These are the activations of a small neural network, seen along a few directions. Each row is one input.
Each table varies a few parts of the input and shows all the possible inputs, shuffled.
Descriptions start from the smaller parts, as in this example, which fits no table here: one of 8 places around a ring, together with either a single point or one of 9 places along a line or (one of 3 separate values, together with one of 4 places along a line).
Shared parts are said once, and a part with two or three values counts as separate values.
(in the rows, 128 means zero)

Other details of the inputs vary at random and push rows far along three fixed directions, the same in every table; ignore that.
To show where, the next rows are all for the same input, with only those details redrawn:
[187 103 143  90 128 152 130 151 103 141 142 119  91]
[ 75 118 105 170 144  69 126 112 160 154 112 100 158]
[176 112  85 126 148 114 138 133 111 104 156 132  52]
[149 112 114 135 137 107 122 139 125 133 134 118 106]
[106 122  55 182 160  56 134 108 146 108 139 122  90]
[165 106 128  88 139 148 150 128 111 140 143 110  86]
[198 113 109 177 124  82  68 187 112 108 137 152  99]
[156 105 146  84 134 154 148 129 114 157 134 101 110]

A family of inputs:
row 1: [157 148 163  71 106 167 110 144 104 129 120 142 128]
row 2: [138 126 164 153 125 139 107 182 126 111 114 136 143]
row 3: [197 132 188 181 111 151 168  94 124 117 179 220 147]
row 4: [ 68 129 141  72 167 188 222  80 147 130 124  81 117]
row 5: [143 147 193 105  75 152  72 179 114 159  96 140 190]
row 6: [137 142 167  84 109 149 127 171 120 141 126 132 159]
row 7: [ 54 155 104  74 133 141 179  63 148 134 116 101 143]
row 8: [197 113 106 115 122 142 109 131  93 116 136 136  53]
row 9: [125 160  91 125 125 111 134 121 116  96 124 151  83]
row 10: [156 107 165 134  88 137  62 161 110 173 105 122 160]
row 11: [183 107  79  86 132 157 141  99  94 103 155 126  39]
row 12: [ 95 153 177 131 109 104 103 167 152 159  94 122 217]
row 13: [115 100 147  70 134 164 165 111 124 178 133  86 132]
row 14: [176 125 163 124 105 185  88 173 102 105 120 147 109]
row 15: [123 122 170  92 147 183 150 136 129 121 127 112 135]
row 16: [ 93 100 146  72 136 153 164  94 142 180 125  73 164]
row 17: [154 102 159  46 135 183 173 116 109 167 138  89 101]
row 18: [ 87 134 134 165 137 125 117 146 150 115 121 114 175]
row 19: [ 71 135  98 177 155 106 141 127 158  96 127 124 132]
row 20: [ 91 156 107 161 130  69 122 152 144 112 116 145 149]
row 21: [146 126 194 135  98 174  83 173 115 134  91 133 154]
row 22: [148 148  69  91 150 124 167 124 121  69 167 148  63]
row 23: [180 125 118 183 128 113  72 197 123  59 141 164 114]
row 24: [167 132 149 159 103 156  62 178 108  98 121 150 134]
row 25: [129 106 122 118 137 119 145 127 121 148 130 109 110]
row 26: [ 93 161 107  98 130 130 157  93 133 120 116 125 110]
row 27: [ 86 143 114 197 129 102  95 129 153  99  96 134 140]
row 28: [132 150 140 115 129 112 112 160 130 116 129 144 148]
row 29: [126 168 102 193 131  67 201  45 154 109 187 230 133]
row 30: [121 164  78 198 126  49  80 173 140  83 138 162 147]
row 31: [ 65 135 106 164 135 123 122  99 159 103 106 117 148]
row 32: [ 70 116 112 130 136 109 127  74 145 162 107  94 145]
row 33: [ 49 165 110 130 118 108 129  95 152 142 106 111 183]
row 34: [153 133  97 135 146 152 124 122 112  62 139 150  54]
row 35: [112 110  58 100 177 117 189  70 130 108 164 108  49]
row 36: [148 107 166 107 100 151 102 136 105 175 103 110 135]
row 37: [123 113 165 200 115  87 167  49 158 199 146 186 221]
row 38: [ 89 121 105 179 112  86  79 115 138 155 109 109 170]
row 39: [104 106 159  95 122 148 134 122 132 188 125  79 184]
Changing only one part turns row 15 into row 28. The same change can be made to row 4. Which row results?
> row 12
What do these inputs look like to the network?
> one of 3 separate values, together with either a single point or (one of 2 separate values, together with one of 6 places around a ring)
Change only the choice among 3 separate values in row 34. List by row number the other rows that result.
> row 1, row 32
Change only the choice among 2 separate values in row 17. List by row number the other rows that result.
> row 8
A walk changes only the place on the ring of 6. It starts at row 25 and steps to row 17. List the rest of the walk in order.
> row 35, row 16, row 39, row 13

A family of inputs:
row 40: [ 60 145 101 118 140 109 143  98 147 132 109  99 141]
row 41: [118 111 127  87 129 137 139 113 121 170 117  86 123]
row 42: [118 141 185  36 113 201 151 142 116 152 109 100 151]
row 43: [ 84 124  87 236 145  43 102 118 168 110 120 139 152]
row 44: [ 76 141 128 100 136 109 230  18 157 182 154 140 166]
row 45: [152 103 214 132  97 157  86 165 128 176 101 121 199]
row 46: [ 71 110  86 198 154  70 139  87 161 137 127 114 142]
row 47: [188 108 134 102 111 134  92 164  95 145 128 119 104]
row 48: [121 130 203  65 114 221 159 124 120 148 115 114 154]
row 49: [152 105 192 108  94 132  71 183 117 195 101 100 195]
row 50: [203 120 103 101 127 134 109 162  94  99 147 142  55]
row 51: [105 105 155  71 146 184 193  77 133 160 133  92 129]
row 52: [155 169 201 182  74  89  84 163 138 153 123 213 245]
row 53: [164 143 114 176 112  80  48 196 120  95 117 158 126]
row 54: [156 139  98  79 145 148 155 131 106  95 148 127  58]
row 55: [ 57 146 103 122 139 108 140 100 149 134 106 100 141]
row 56: [ 55 109  99 175 149  91 155  71 165 157 121  95 159]
row 57: [140 102 100 115 150 149 174  82 117 129 151 114  70]
row 58: [121 144 202  83  89 169  89 176 120 158  90 113 198]
row 59: [104 106 151  71 142 186 190  69 130 160 129  90 123]
row 60: [ 78 137  66 204 134  32  80 131 161 117 111 122 153]
row 61: [105 150  97  57 150 167 189 105 120  97 143 114  75]
row 62: [ 52 144 104  99 149 121 167  90 151 138 116  92 140]
row 63: [195 138 123 142 124 159 109 167 102  60 154 177  76]
row 64: [114 153  93  78 141 156 165 114 117  91 136 123  71]
row 65: [204 127 122 147 127 147 101 160  97  75 151 170  68]
row 66: [163 144 112 174 109  83  45 195 120  95 121 155 133]
row 67: [140 130 104 132 146 147 149 111 122  90 151 142  83]
row 68: [ 68 167 114 183 127  52 168  60 171 149 139 176 198]
row 69: [ 43 138 108 186 145  93 137  87 168 126 108 118 162]
row 70: [185 137 128 123 126 172 128 152 100  69 150 166  70]
row 71: [122 130 204  61 122 219 173 126 123 147 122 111 157]
row 72: [113 132  73 184 130  56  82 142 140 107 117 133 117]
row 73: [142 113  88  88 149 128 164 109 113 131 148 103  66]
row 74: [ 32 163  89 154 137  84 130 111 166 114 105 110 168]
row 75: [222  99 118 151 132 132 111 160  96 104 161 156  63]
row 76: [129 145 204 102  91 153  81 196 125 152  93 121 203]
row 77: [159 130 109 144 146 137 141 130 119  81 152 152  76]
row 78: [168 114  80 116 135 114 121 135 107 118 148 121  70]
row 79: [142 125  89 100 147 120 147 122 119 112 143 117  74]
row 80: [ 66 128  96 120 139  98 142  92 149 146 110  91 140]
row 81: [174 119 221 108  80 131 133 119 122 225 137 159 223]
row 82: [171 131 134 206 116  98  59 183 125  91 125 174 133]
row 83: [146 115 196 102  94 138  70 184 121 180  98 107 198]
row 84: [217 110 101 122 121 118  90 176  88 111 148 143  58]
row 85: [120 140 112 106 150 172 184 100 125  85 146 138  77]
row 86: [148 103 194  87 113 190 134 126 117 169 118 108 149]
row 87: [136 110  86 243 129  50  70 145 139 111 127 154 123]
row 88: [136 110 182 172 101 120  67 163 140 160 105 127 205]
row 89: [146 127 108 117 152 156 163 110 119  89 155 141  72]
row 90: [145 139 110 133 143 152 148 132 119  69 151 158  80]
row 91: [ 77 105 113 156 148 108 160  79 154 159 122 100 142]
What do these inputs look like to the network?
> one of 4 places along a line, together with either a single point or (one of 2 separate values, together with one of 6 places around a ring)
Changing only the place on the line of 4 turns row 54 into row 79. The same change can be made to row 65. Which row results?
> row 59
A walk changes only the place on the line of 4. It starts at row 48 and steps to row 69. List the rest of the walk in order.
> row 86, row 87
Which other rows agree with row 63 in the place on the line of 4? List them by row number.
> row 42, row 48, row 52, row 58, row 61, row 64, row 70, row 71, row 74, row 76, row 85, row 90
